A small network was trained on invented records. Each row is its activation on one of them, seen along a few directions.
After each row come some of the record's fields: GEPU, TAD, VEP, BEZO, MUSOB, SEB.
A field that a record lacks is left out.
The largest differences between rows may come from other fields.
In the rows, zero is written as 500.
Random noise pushes rows far along 15 fixed directions. That doesn't count. These rows show it; they differ only by the noise:
490  426  365  670  344  313  451  667  439  628  672  320  554  362  506  428  506  592  424  410  317  556  408  274  676  607  511  275  589  668  517
716  375  527  447  384  544  633  461  652  628  805  554  461  781  329  568  325  407  465  430  477  533  624  616  508  590  463  460  371  329  418
318  338  427  709  512  517  383  493  506  419  443  449  560  362  456  416  570  431  595  480  435  531  521  309  558  543  640  317  624  582  464
384  538  478  571  384  486  479  639  421  489  630  447  536  498  548  433  450  549  332  484  598  416  376  511  371  497  657  511  504  498  410
380  588  356  585  446  494  438  457  464  492  637  440  504  682  573  427  442  556  426  561  636  413  531  493  391  404  650  463  428  480  547
588  505  313  488  439  438  557  545  395  543  651  353  469  580  693  418  432  664  576  439  351  478  576  261  725  502  519  433  515  565  566
447  443  396  588  569  614  385  242  635  559  741  364  618  584  240  599  330  405  672  630  494  555  562  519  410  390  495  465  309  511  443
498  494  534  473  356  513  724  514  446  544  493  696  479  769  600  359  464  368  510  455  482  399  410  433  552  639  468  470  612  572  524
574  395  466  533  507  380  530  465  389  538  670  284  553  422  322  454  356  445  428  544  611  365  498  613  403  491  558  348  476  271  535
548  556  621  549  595  399  464  562  344  598  546  508  441  642  555  620  423  482  200  584  323  512  727  735  600  582  418  585  577  496  692
450  403  548  533  430  512  617  427  489  550  715  443  528  552  448  542  581  425  421  498  684  433  429  430  488  421  625  400  620  615  367
611  469  554  495  365  630  512  527  572  603  582  546  340  875  643  572  499  595  386  476  450  547  553  539  511  512  476  555  524  538  551
618  602  354  451  549  217  471  535  553  602  216  630  485  528  220  522  631  480  575  484  510  529  583  420  549  477  476  646  493  612  598
584  356  590  502  590  558  464  502  504  436  386  444  521  504  395  486  409  470  585  587  465  438  571  487  505  510  503  578  556  446  506
409  577  421  478  485  371  678  644  525  477  695  402  498  580  460  440  557  447  412  547  656  322  483  482  441  528  633  495  481  458  528
288  544  475  546  449  589  480  512  656  498  595  669  509  440  414  610  579  385  482  314  555  655  471  573  375  502  614  539  398  547  255
381  445  500  473  596  557  619  489  729  457  649  576  485  438  320  667  649  308  590  377  527  609  643  509  526  525  596  525  444  508  305

476  562  391  395  504  484  648  317  505  510  439  665  435  574  515  498  624  408  635  352  655  517  566  448  529  423  545  474  506  510  461 -> GEPU: kon / TAD: mun / VEP: limok / BEZO: munap / MUSOB: tatun / SEB: gode
571  553  652  407  545  612  457  583  395  481  543  441  466  436  845  598  383  724  384  440  373  568  559  521  650  429  385  685  530  612  459 -> GEPU: busig / TAD: sop / VEP: limok / BEZO: debid / MUSOB: tatun / SEB: nanu
498  531  424  539  514  577  296  408  303  421  328  488  500  449  697  426  433  677  521  505  505  509  518  460  475  363  579  497  509  461  526 -> GEPU: busig / TAD: nim / VEP: kirak / BEZO: munap / MUSOB: tatun / SEB: supiz
614  466  407  420  367  582  647  566  355  605  697  374  408  679  471  604  648  602  461  529  487  419  347  357  489  464  706  637  617  568  378 -> GEPU: busig / TAD: nim / VEP: limok / BEZO: munap / MUSOB: tatun / SEB: supiz
580  423  437  539  398  573  527  534  456  568  573  357  345  838  370  530  613  538  390  674  561  350  478  530  345  501  697  603  600  389  570 -> GEPU: busig / TAD: nim / VEP: tud / BEZO: debid / MUSOB: tatun / SEB: supiz
651  581  436  321  599  436  568  508  293  528  379  332  452  423  562  499  447  603  591  542  416  401  404  542  503  470  356  605  477  409  686 -> GEPU: kon / TAD: pusez / VEP: tud / BEZO: debid / MUSOB: tatun / SEB: pul
523  470  627  419  552  448  657  572  621  453  546  464  524  367  635  480  577  522  568  448  534  493  515  313  728  484  389  440  591  684  457 -> GEPU: busig / TAD: nim / VEP: tud / BEZO: munap / MUSOB: tatun / SEB: supiz
507  444  436  412  481  611  588  517  423  422  661  501  519  294  396  581  489  470  572  351  468  557  498  539  417  533  711  614  410  271  168 -> GEPU: busig / TAD: nim / VEP: tud / BEZO: munap / MUSOB: tatun / SEB: pul
489  565  486  455  495  570  509  684  472  523  475  381  395  456  620  547  505  580  510  459  271  540  371  580  457  636  389  583  451  445  616 -> GEPU: kon / TAD: mun / VEP: limok / BEZO: debid / MUSOB: tatun / SEB: gode
434  364  487  549  412  607  590  532  665  490  752  399  452  599  418  516  554  401  469  489  570  472  443  580  363  591  581  294  449  315  474 -> BEZO: munap / SEB: vutu
452  501  509  561  497  570  495  704  444  329  540  301  490  576  851  229  278  655  511  631  375  310  530  405  571  618  480  468  509  387  685 -> GEPU: busig / TAD: nim / VEP: tud / BEZO: debid / MUSOB: tatun / SEB: supiz
552  467  526  469  552  595  318  516  869  424  461  534  525  448  501  479  280  605  665  362  558  644  662  509  506  391  353  501  232  439  426 -> BEZO: debid / SEB: vutu
445  533  576  480  545  538  503  470  705  482  568  535  564  389  529  535  443  475  602  429  506  606  523  470  568  464  362  484  402  622  405 -> GEPU: busig / TAD: nim / VEP: limok / BEZO: munap / MUSOB: tatun / SEB: supiz
664  250  384  453  546  590  446  306  785  343  478  687  586  514  266  476  485  446  832  394  602  606  787  209  652  398  654  408  374  429  246 -> GEPU: kon / TAD: pusez / VEP: kirak / BEZO: debid / MUSOB: tatun / SEB: pul
480  427  517  505  289  518  659  677  549  542  621  390  412  435  631  404  580  552  475  321  538  493  300  450  469  607  491  357  560  451  445 -> GEPU: kon / TAD: zugi / VEP: limok / BEZO: debid / MUSOB: tatun / SEB: vutu
266  608  623  681  545  475  328  438  549  473  364  593  682  549  581  346  330  433  476  691  537  454  458  489  488  461  332  469  511  775  638 -> BEZO: debid / SEB: vutu
629  429  439  489  442  363  653  411  437  601  640  360  569  505  354  417  409  418  590  555  498  400  414  419  555  561  417  321  513  475  574 -> GEPU: kon / TAD: bagul / VEP: limok / BEZO: munap / MUSOB: tatun / SEB: gode
464  540  561  558  485  396  507  534  439  618  685  319  518  492  658  578  578  574  290  595  432  506  405  458  635  476  342  331  603  768  678 -> GEPU: kon / TAD: pusez / VEP: limok / BEZO: debid / MUSOB: tatun / SEB: pul
496  480  528  545  452  580  530  402  533  543  680  567  631  706  650  396  268  452  582  581  324  496  495  330  721  565  307  349  480  715  569 -> GEPU: kon / TAD: pusez / VEP: kirak / BEZO: munap / MUSOB: tatun / SEB: supiz
471  584  498  502  546  537  505  390  411  567  794  525  637  483  470  555  196  420  484  507  339  560  588  632  556  533  419  560  344  475  391 -> GEPU: busig / TAD: nim / VEP: tud / BEZO: munap / MUSOB: tatun / SEB: supiz
491  572  556  404  512  453  620  535  405  455  462  598  523  455  479  494  549  470  445  496  639  401  474  491  478  456  610  642  564  521  374 -> GEPU: busig / TAD: nim / VEP: tud / BEZO: munap / MUSOB: tatun / SEB: supiz
604  559  401  475  372  441  439  528  478  577  610  487  424  452  519  572  558  639  344  367  568  606  420  655  356  489  553  416  352  297  467 -> GEPU: busig / TAD: nim / VEP: tunum / BEZO: debid / MUSOB: bivog / SEB: gode
461  519  625  608  460  373  432  648  674  603  516  215  374  509  658  536  723  665  260  595  654  491  386  526  477  417  335  310  615  691  782 -> GEPU: busig / TAD: nim / VEP: limok / BEZO: debid / MUSOB: tatun / SEB: supiz
723  381  621  407  574  519  475  513  418  415  334  480  522  425  402  479  370  555  533  557  526  419  614  544  491  474  531  688  544  305  429 -> GEPU: busig / TAD: sop / VEP: limok / BEZO: munap / MUSOB: tatun / SEB: munam
645  274  833  460  522  774  406  373  557  511  578  340  547  601  314  685  422  496  367  747  716  402  284  674  233  328  474  587  557  502  390 -> GEPU: kon / TAD: pusez / VEP: limok / BEZO: debid / MUSOB: tatun / SEB: zaba
492  472  577  561  530  316  525  564  484  513  509  556  528  459  329  520  603  401  286  525  639  446  602  544  522  507  609  482  625  529  467 -> GEPU: busig / TAD: nim / VEP: limok / BEZO: debid / MUSOB: tatun / SEB: supiz
536  551  619  495  483  416  416  619  549  601  600  176  618  281  587  535  404  698  455  602  472  507  219  426  526  403  228  492  474  796  559 -> BEZO: debid / SEB: pul
605  391  500  486  492  482  420  625  565  560  546  428  384  512  378  677  642  596  335  416  547  548  566  524  500  418  621  523  551  497  451 -> BEZO: debid / SEB: vutu
457  635  322  447  490  380  483  400  389  614  651  328  582  251  357  616  543  546  533  468  591  534  299  517  368  349  531  494  363  543  418 -> GEPU: busig / TAD: makag / VEP: limok / BEZO: munap / MUSOB: tatun / SEB: pul
666  534  564  424  458  429  529  431  611  668  352  547  499  607  279  580  579  472  552  606  540  524  322  576  391  484  289  599  482  575  594 -> GEPU: busig / TAD: sop / VEP: tud / BEZO: munap / MUSOB: vodus / SEB: munam
591  489  391  435  344  712  394  399  400  657  423  544  453  594  415  597  435  579  612  399  397  607  229  533  325  441  483  613  430  512  389 -> BEZO: munap / SEB: vutu
439  497  499  565  533  280  404  738  421  393  471  570  662  208  311  399  425  464  315  446  621  412  537  500  476  524  716  510  501  420  338 -> BEZO: munap / SEB: vutu
408  574  400  476  722  386  473  638  359  472  432  253  467  243  475  601  640  542  513  548  378  462  524  485  568  477  529  560  552  535  648 -> BEZO: munap / SEB: vutu
619  486  475  389  475  713  410  602  686  518  453  357  384  508  414  655  527  666  645  489  408  600  375  537  337  456  457  725  344  432  431 -> GEPU: busig / TAD: nim / VEP: limok / BEZO: munap / MUSOB: tatun / SEB: supiz
383  475  532  544  502  634  477  571  480  589  655  294  474  345  455  684  547  479  459  495  303  611  324  632  403  565  432  521  499  536  456 -> BEZO: munap / SEB: vutu
401  423  328  642  357  565  412  461  417  562  466  541  457  440  530  390  381  421  576  281  290  613  383  576  427  666  469  213  445  328  555 -> BEZO: munap / SEB: vutu
502  514  549  545  372  541  456  600  547  552  329  619  471  505  597  417  461  538  543  397  340  600  374  457  531  626  349  534  533  611  504 -> GEPU: busig / TAD: nim / VEP: tud / BEZO: debid / MUSOB: tatun / SEB: supiz
449  524  542  484  495  671  553  408  463  508  801  427  545  632  507  600  421  466  451  626  532  473  463  614  379  457  560  564  406  453  413 -> GEPU: kon / TAD: zugi / VEP: kirak / BEZO: munap / MUSOB: tatun / SEB: pul
474  487  481  465  725  419  457  536  647  279  388  634  555  277  468  466  480  406  621  419  474  564  806  511  612  571  528  449  356  298  495 -> GEPU: busig / TAD: makag / VEP: kirak / BEZO: munap / MUSOB: tatun / SEB: zaba
336  567  559  551  386  526  580  291  447  577  659  633  633  423  604  422  359  370  503  370  609  548  370  497  519  439  400  349  499  686  329 -> GEPU: busig / TAD: nim / VEP: limok / BEZO: debid / MUSOB: tatun / SEB: supiz
523  416  717  402  588  630  601  566  664  446  465  444  418  409  610  547  466  429  577  440  441  524  449  646  509  589  255  430  468  423  581 -> BEZO: debid / SEB: pul

Which values does each new row have?
538  532  588  492  407  387  519  796  502  484  599  376  567  379  520  411  421  640  332  515  592  382  377  421  493  504  546  602  520  569  398 -> GEPU: busig / TAD: nim / VEP: limok / BEZO: debid / MUSOB: tatun / SEB: supiz
557  543  550  430  544  416  619  495  459  499  576  433  610  495  471  416  350  484  547  600  563  357  494  416  579  460  438  585  507  586  482 -> GEPU: busig / TAD: nim / VEP: limok / BEZO: debid / MUSOB: tatun / SEB: supiz
562  482  527  391  466  446  630  526  603  532  394  619  384  550  426  498  559  396  482  327  649  470  458  644  409  526  443  427  482  372  539 -> BEZO: debid / SEB: vutu
546  467  658  519  514  412  498  480  705  456  457  548  521  547  387  467  521  445  409  604  754  440  545  604  390  479  459  445  470  421  546 -> GEPU: busig / TAD: nim / VEP: tud / BEZO: munap / MUSOB: tatun / SEB: gode
498  364  621  645  491  471  433  577  653  555  367  568  467  540  254  536  597  342  425  556  437  553  497  599  441  650  448  438  591  499  579 -> GEPU: busig / TAD: nim / VEP: limok / BEZO: debid / MUSOB: tatun / SEB: supiz
308  594  506  614  573  419  470  527  422  459  456  640  560  422  438  517  570  366  395  551  419  535  572  580  480  616  588  576  545  518  479 -> GEPU: busig / TAD: nim / VEP: tud / BEZO: munap / MUSOB: tatun / SEB: gode
485  587  418  447  493  448  603  353  492  589  566  603  484  598  382  581  623  396  502  477  632  504  492  522  473  417  545  494  482  565  464 -> GEPU: busig / TAD: nim / VEP: kirak / BEZO: debid / MUSOB: tatun / SEB: supiz
476  530  470  556  493  437  340  538  203  421  222  558  526  322  623  372  471  641  449  432  532  468  511  454  486  429  648  593  627  477  460 -> GEPU: kon / TAD: zugi / VEP: limok / BEZO: debid / MUSOB: tatun / SEB: vutu
382  480  561  629  375  614  455  648  694  487  655  462  549  675  488  446  460  516  450  650  482  457  382  406  427  573  540  533  476  633  454 -> GEPU: busig / TAD: nim / VEP: tud / BEZO: munap / MUSOB: tatun / SEB: supiz
637  459  573  412  558  551  568  450  368  572  642  448  512  614  516  617  423  557  467  542  462  456  595  413  680  375  523  661  611  676  402 -> BEZO: debid / SEB: vutu
520  580  494  492  494  534  344  607  472  443  480  448  513  362  663  503  405  696  442  447  450  576  455  546  435  461  494  576  380  437  459 -> GEPU: busig / TAD: nim / VEP: limok / BEZO: munap / MUSOB: tatun / SEB: zaba
406  620  439  414  396  604  544  524  459  530  616  621  520  506  538  549  470  511  492  360  536  533  340  520  405  454  573  603  407  556  290 -> BEZO: munap / SEB: vutu
581  567  399  319  529  507  732  255  376  664  589  506  619  551  361  563  442  378  796  537  418  463  319  330  624  415  342  588  510  759  425 -> BEZO: munap / SEB: vutu
597  577  248  356  496  395  652  352  403  705  452  499  412  605  317  584  625  415  670  414  464  498  377  506  486  458  419  460  469  505  640 -> BEZO: debid / SEB: vutu
556  340  675  500  501  601  568  634  746  355  451  575  446  613  519  422  520  450  520  517  570  452  616  471  526  605  525  476  539  388  475 -> GEPU: busig / TAD: nim / VEP: kirak / BEZO: munap / MUSOB: tatun / SEB: supiz
481  482  494  405  760  671  560  486  470  331  579  439  453  487  652  636  554  555  665  539  317  529  846  343  767  444  631  729  544  536  406 -> GEPU: busig / TAD: nim / VEP: tud / BEZO: munap / MUSOB: tatun / SEB: supiz
536  413  616  557  401  502  559  499  421  444  381  527  582  591  660  260  378  486  536  628  456  371  387  364  567  602  389  381  642  575  612 -> GEPU: busig / TAD: nim / VEP: limok / BEZO: munap / MUSOB: tatun / SEB: pul
619  385  717  435  625  448  627  499  236  466  473  409  474  458  567  492  416  451  346  569  535  325  633  639  593  513  498  506  719  360  579 -> BEZO: munap / SEB: vutu
335  524  543  591  595  496  469  570  646  493  520  438  489  433  551  527  498  441  524  486  374  580  593  538  578  576  369  453  476  588  605 -> BEZO: debid / SEB: vutu
514  465  428  505  430  358  599  581  318  453  511  600  488  522  640  393  620  509  356  426  544  414  541  357  646  554  667  340  656  498  524 -> GEPU: kon / TAD: pusez / VEP: kirak / BEZO: munap / MUSOB: tatun / SEB: pul
